These are the activations of a small neural network, seen along a few directions. Each row is one input.
In each table, some parts of the input vary, and every possible input appears once, in random order.
A made-up example of a description, with smaller parts first: values(3) and (point or ring(9) or (line(6) and ring(8))).
Shared parts are said once, and a part with two or three values counts as separate values.

Other details of the inputs shift rows strongly along two fixed directions, in all tables alike. That doesn't count.

Table:
R1: [ -1  -4  29 -17 -32 -29   7 -55   3 -24  18]
R2: [  2 -37  38 -10 -16 -26   4 -63  -3   5  11]
R3: [ 27 -21  -9   9  31 -28 -26  -4 -46 -20 -38]
R4: [-12  -2  29 -21 -27 -16  -8 -61  -1 -24  19]
R5: [-28   6  14 -16 -25  23  30  17  36  33  51]
R6: [ 33 -23 -19  22  26 -32 -20 -20 -24 -16 -56]
R7: [  1  -1  29 -20 -31 -30   1 -56   4 -20  18]
R8: [ 10  -4 -57  22  25  17   5  44  18  55 -30]
R9: [ 30 -25  -6   9  39 -27 -27  -8 -40 -14 -39]
R10: [ 15   4 -12  10  27 -14 -32  -5 -31 -53 -39]
R11: [ 10  38  -4  36   8  46  29  81  -7  -5 -17]
R12: [ -5  20 -50  18  18  30   1  64  13   8 -14]
R13: [ -7  -6  48 -28 -16 -19  -6 -48  -4 -21  27]
R14: [-35   4  13 -15 -26  32  24  13  33  26  53]
R15: [-25  17  -5 -14 -32  18  20   4  42  43  39]
R16: [-26   9  15 -19 -24  21  24  16  36  36  50]
R17: [ -3  13 -29  11  31  29   3  76   8   5  -7]
R18: [-30  16  -3 -12 -31  24  16   1  40  41  38]
R19: [ 35 -19 -25  16  28 -34 -26 -19 -33 -10 -49]
R20: [ -3  -6  27 -16 -33 -25   6 -56   4 -28  19]
R21: [ 11  -2   7   4  39  -8 -34   5 -39 -57 -30]
R22: [ -8  19 -26   8  37  33 -12  68   5  13 -11]
R23: [ 30 -28  -4   8  43 -25 -24 -10 -33 -16 -46]
R24: [-19  -6 -23  -2 -39  10  25  -6  29  71  32]
R25: [-17  -8  47 -27 -16  -9 -10 -50  -8 -27  29]
R26: [ 15  46 -24  43  -5  40  31  72   0   1 -27]
Each input here is: values(2) and (point or line(4) or ring(8)).
The inputs of R1 and R5 match in every part but the values(2) part. If R7 is changed in the same way as R1 into R5, which row does it become?
Answer: R16

Table:
R27: [  3  27 -21  15  12  19  -5  39  -5  -9 -19]
R28: [ -1   2 -14  -1  33   2 -21  27  -5 -15 -17]
R29: [ 10  -7 -13  15  27   9  -5  25 -15   5 -24]
R30: [ 12  11 -20  12  19   8   6  46  -2   2 -21]
R31: [-19 -11  56 -20 -69 -10  41 -65  29  25  61]
R32: [  1   8 -14   7  25  10 -20  23 -16 -10 -20]
R33: [ 17 -26  39 -19   6 -41 -18 -55 -31 -38  -8]
R34: [ 18  -5  35 -14  -4 -40 -12 -53 -22 -58  -6]
R35: [ 12 -20  37  -5  -1 -27 -19 -62 -35 -43 -11]
R36: [ 14 -18 -43  10  24 -14 -21   2  -4  25 -31]
R37: [-37 -12  48 -37 -54  -7  13 -70  22   6  68]
R38: [  8  19 -21  24  11  21   4  39  -5  -1 -21]
R39: [ 15   0 -52  19  13  -6  -4  19   4  24 -33]
R40: [  1  22 -25  11  13  15  -6  43  -1 -15 -13]
R41: [  3  18 -20   7  19   9  -7  39   3 -18 -19]
R42: [ 20 -29  40  -7   4 -42 -16 -56 -33 -33 -10]
R43: [-36  16  -8   4 -51  57  60  37  60  86  58]
R44: [-39   5  -3 -21 -26  36  29  23  55  68  65]
What is each input in this table made of?
Answer: values(2) and (point or ring(8))
The inputs of R40 and R37 match in every part but the values(2) part. If R39 is changed in the same way as R40 into R37, which row does it become?
Answer: R36
Change only the values(2) part in R30. List by row number the other rows that result.
Answer: R33
